A small network was trained on invented records. Each row is its activation on one of them, seen along a few directions.
Each row is followed by the record's values for the fields C, S, H, P, W.
The largest differences between rows may come from other fields.
(in the rows, 500 means zero)
Strong random noise was added to every row along 5 fixed directions; ignore it. To show where, here is one row again and again, with new noise each time:
[782 483 601 431 483 353 402 799 314 711 373 421 561 430 726 247 547 402
 499 353]
[319 596 629 507 585 708 576 477 400 408 623 594 228 565 756 278 449 504
 531 412]
[376 596 468 588 686 688 480 650 366 478 570 416 336 424 791 135 549 714
 342 481]
[709 522 452 324 323 415 298 399 439 659 340 629 873 602 459 832 406 431
 409 323]
[445 477 242 722 592 412 333 636 695 488 383 298 496 333 482 481 591 564
 260 473]
[480 511 638 510 530 561 531 597 421 487 551 506 279 528 721 250 498 408
 563 393]
[227 586  74 765 646 520 302 425 797 392 383 395 578 333 383 739 524 704
 109 499]

[350 524 346 509 429 637 472 311 575 451 614 501 570 628 443 613 494 635
 463 554] : C=c1 S=s2 H=h1 P=p1 W=w1
[652 358 776 387 374 491 599 454 454 486 542 598 427 630 392 528 435 288
 680 482] : C=c1 S=s2 H=h1 P=p2 W=w2
[356 822 511 368 738 614 533 563 148 659 427 727 609 390 918 407 364 715
 295 334] : C=c1 S=s2 H=h2 P=p3 W=w2
[377 496 791 575 674 592 716 727 422 353 586 516  59 367 642 119 495 430
 612 533] : C=c2 S=s3 H=h2 P=p2 W=w2
[619 357 597 333 393 687 464 376 350 496 602 546 555 772 662 470 447 522
 454 411] : C=c2 S=s2 H=h1 P=p3 W=w2
[491 498 572 545 383 344 560 494 643 484 517 486 263 601 570 444 533 164
 772 414] : C=c2 S=s2 H=h1 P=p1 W=w1
[515 456 403 632 524 265 448 755 630 550 436 366 470 301 463 345 592 376
 600 433] : C=c1 S=s2 H=h2 P=p1 W=w1
[627 580 462 349 425 484 493 314 388 645 462 531 727 649 603 662 475 551
 501 549] : C=c1 S=s3 H=h1 P=p1 W=w2
[635 367 606 340 222 668 377 458 351 519 712 561 618 771 446 476 463 499
 704 402] : C=c2 S=s3 H=h2 P=p3 W=w1
[377 586 515 506 401 307 470 466 653 454 454 670 405 505 498 596 454 146
 794 249] : C=c2 S=s2 H=h2 P=p3 W=w1
[613 360 346 462 242 413 260 476 584 550 534 456 810 603 244 670 553 481
 595 439] : C=c1 S=s3 H=h1 P=p1 W=w1
[569 511 123 530 375 630 299 380 530 541 650 219 772 720 525 466 678 865
 376 679] : C=c2 S=s2 H=h2 P=p1 W=w1
[530 659 627 388 530 372 615 605 334 650 427 598 470 423 710 387 471 359
 698 431] : C=c1 S=s3 H=h2 P=p1 W=w1
[525 616 456 483 590 406 458 697 380 652 404 487 522 431 793 289 516 481
 446 343] : C=c2 S=s2 H=h2 P=p1 W=w1
[460 678 415 579 550 360 639 338 625 566 415 446 429 478 573 621 519 400
 573 637] : C=c1 S=s2 H=h1 P=p1 W=w1
[563 448 450 495 494 648 478 502 435 462 618 389 608 535 419 430 562 760
 402 651] : C=c1 S=s2 H=h2 P=p2 W=w2
[315 539 399 689 461 314 526 462 783 397 544 401 280 497 445 480 591 279
 765 487] : C=c1 S=s3 H=h1 P=p1 W=w1
[556 325 561 616 537 370 478 762 609 497 452 385 397 338 390 367 555 392
 444 456] : C=c1 S=s2 H=h1 P=p2 W=w2
[368 674 509 452 531 363 558 426 489 546 390 709 537 424 506 698 384 374
 575 386] : C=c1 S=s3 H=h2 P=p1 W=w2
[420 501 569 563 503 468 560 504 604 407 521 558 404 424 345 564 479 395
 595 509] : C=c1 S=s2 H=h1 P=p2 W=w2
[480 885 446 403 697 421 490 621 233 705 319 622 684 362 885 395 478 655
 362 430] : C=c2 S=s2 H=h2 P=p1 W=w2
[ 52 742 227 697 634 655 536 246 673 285 666 479 362 500 505 526 528 730
 518 655] : C=c1 S=s3 H=h1 P=p1 W=w1
[753 321 567 369 306 338 294 696 446 627 393 541 736 539 390 532 469 346
 509 255] : C=c2 S=s2 H=h2 P=p1 W=w2
[377 548 286 665 597 401 551 353 742 448 422 412 531 378 274 759 542 548
 395 693] : C=c1 S=s3 H=h2 P=p2 W=w1
[812 216 470 493 402 694 409 565 424 494 623 172 607 637 448 291 660 818
 282 744] : C=c2 S=s2 H=h1 P=p2 W=w2
[664 480 392 519 564 480 411 696 402 592 474 306 668 399 482 348 612 734
 371 639] : C=c2 S=s3 H=h2 P=p2 W=w1
[204 665 446 776 746 317 578 673 766 351 351 547 220 109 393 540 486 352
 461 460] : C=c2 S=s2 H=h2 P=p2 W=w1
[323 726 490 447 633 590 524 456 384 484 459 740 652 330 406 673 392 651
 423 493] : C=c1 S=s3 H=h2 P=p2 W=w1
[379 435 449 612 519 382 505 509 719 432 411 496 298 481 520 556 475 273
 473 376] : C=c2 S=s3 H=h2 P=p1 W=w2
[577 365 569 507 456 370 498 542 600 516 366 502 437 503 499 608 461 280
 477 406] : C=c2 S=s3 H=h2 P=p1 W=w2
[401 572 366 471 335 662 391 289 534 412 706 519 561 752 498 563 496 586
 616 473] : C=c2 S=s2 H=h2 P=p3 W=w1
[731 557 706 333 499 321 709 402 374 747 354 579 482 571 735 579 454 242
 602 521] : C=c1 S=s3 H=h1 P=p1 W=w2
[464 605 321 480 464 411 460 267 626 554 360 526 623 579 562 824 455 434
 414 471] : C=c2 S=s2 H=h2 P=p3 W=w1
[538 569 434 408 411 434 469 423 477 586 454 566 672 554 492 648 474 493
 539 474] : C=c1 S=s2 H=h2 P=p1 W=w1
[561 305 711 642 516 280 520 871 627 408 440 456 256 270 305 324 526 200
 659 405] : C=c2 S=s3 H=h2 P=p2 W=w2
[472 243 415 504 284 903 416 256 571 245 885 344 520 842 212 519 576 805
 525 725] : C=c2 S=s3 H=h2 P=p2 W=w1
[642 520 630 449 551 435 534 676 343 594 443 498 533 386 520 399 518 488
 558 518] : C=c2 S=s3 H=h2 P=p2 W=w1
[892 549 668 305 507 479 596 622 144 774 501 393 685 518 700 246 592 618
 563 666] : C=c1 S=s2 H=h1 P=p2 W=w1
[132 669 234 938 939 458 615 581 776 343 364 301 224  42 430 479 580 701
 176 761] : C=c2 S=s3 H=h1 P=p2 W=w1
[366 435 126 752 600 456 380 471 810 452 403 247 529 406 424 622 590 648
 159 584] : C=c1 S=s2 H=h1 P=p1 W=w2
[260 755 479 469 661 614 579 446 394 527 509 653 473 459 757 441 418 601
 438 441] : C=c1 S=s2 H=h1 P=p1 W=w2
[671 403 645 474 423 469 602 553 463 517 565 389 409 533 462 368 579 419
 683 624] : C=c1 S=s3 H=h2 P=p2 W=w1
[325 817 586 367 576 669 551 397 253 521 524 775 491 546 777 465 372 589
 526 406] : C=c2 S=s3 H=h1 P=p1 W=w1
[397 515 525 387 416 563 447 365 490 499 444 762 623 520 376 738 356 418
 486 345] : C=c1 S=s3 H=h1 P=p1 W=w1

Which values does each new row have?
[630 507 594 373 438 501 518 460 382 569 517 581 662 575 458 587 465 519
 530 502] : C=c1 S=s2 H=h2 P=p2 W=w2
[339 340 506 604 568 766 545 621 441 362 808 323 218 567 661  59 592 699
 515 531] : C=c1 S=s2 H=h2 P=p3 W=w2
[433 484 252 656 501 394 438 514 710 454 527 308 525 457 423 505 618 572
 496 591] : C=c1 S=s2 H=h2 P=p1 W=w2
[781 425 489 406 498 399 414 668 340 726 343 417 718 414 584 428 540 567
 355 508] : C=c1 S=s3 H=h1 P=p1 W=w2
[615 444 552 511 521 363 592 509 559 557 383 460 508 399 380 628 528 382
 499 585] : C=c1 S=s3 H=h2 P=p2 W=w1
[512 668 577 510 628 421 636 638 412 582 458 491 412 341 629 334 542 487
 578 568] : C=c1 S=s2 H=h2 P=p2 W=w1
[305 331 565 588 390 472 523 260 892 241 483 678 308 588 153 941 361 186
 500 389] : C=c2 S=s2 H=h1 P=p2 W=w2
[544 380 758 464 491 466 648 554 491 448 507 577 312 487 434 454 446 288
 629 474] : C=c1 S=s3 H=h2 P=p2 W=w2
[359 367 373 613 529 663 422 459 574 364 611 393 419 537 415 408 535 684
 363 532] : C=c1 S=s3 H=h1 P=p1 W=w2
[792 351 574 516 415 491 559 647 434 549 639 216 494 520 426 218 686 597
 637 752] : C=c1 S=s2 H=h2 P=p2 W=w1
[865 389 645 289 393 571 500 539 230 692 541 424 701 661 605 381 541 621
 450 578] : C=c1 S=s2 H=h1 P=p2 W=w2
[315 449 621 440 382 691 547 169 661 252 589 767 416 690 278 875 322 399
 500 440] : C=c2 S=s2 H=h1 P=p2 W=w2
[467 636 816 462 685 419 774 596 361 569 397 656 212 358 742 339 424 281
 597 470] : C=c1 S=s3 H=h1 P=p2 W=w2
[365 813 441 450 537 411 451 562 400 555 486 628 573 480 723 404 493 510
 646 349] : C=c2 S=s2 H=h2 P=p1 W=w1
[657 336 643 515 435 325 565 558 620 509 378 475 454 417 307 617 490 263
 552 536] : C=c1 S=s3 H=h1 P=p2 W=w2
[705 654 574 421 666 301 540 824 230 762 297 484 681 205 628 333 548 552
 479 530] : C=c1 S=s3 H=h2 P=p2 W=w1
[342 687 594 512 726 655 591 581 342 441 512 620 399 356 657 339 437 680
 373 509] : C=c2 S=s2 H=h1 P=p2 W=w2
[580 454 570 491 448 394 510 535 546 488 441 528 541 418 267 576 492 393
 615 548] : C=c1 S=s3 H=h1 P=p2 W=w1
[392 410 504 585 580 723 481 504 504 310 607 458 408 470 340 400 498 710
 378 615] : C=c2 S=s3 H=h1 P=p2 W=w2
[517 307 748 590 610 707 721 554 421 372 694 324  90 571 612 123 574 555
 517 729] : C=c2 S=s3 H=h1 P=p2 W=w2
[626 485 695 434 444 521 450 786 296 504 641 530 513 451 454 191 542 519
 709 430] : C=c2 S=s2 H=h2 P=p2 W=w1
[475 363 471 654 598 479 572 439 694 414 424 369 373 448 374 640 522 491
 301 654] : C=c2 S=s3 H=h1 P=p2 W=w2
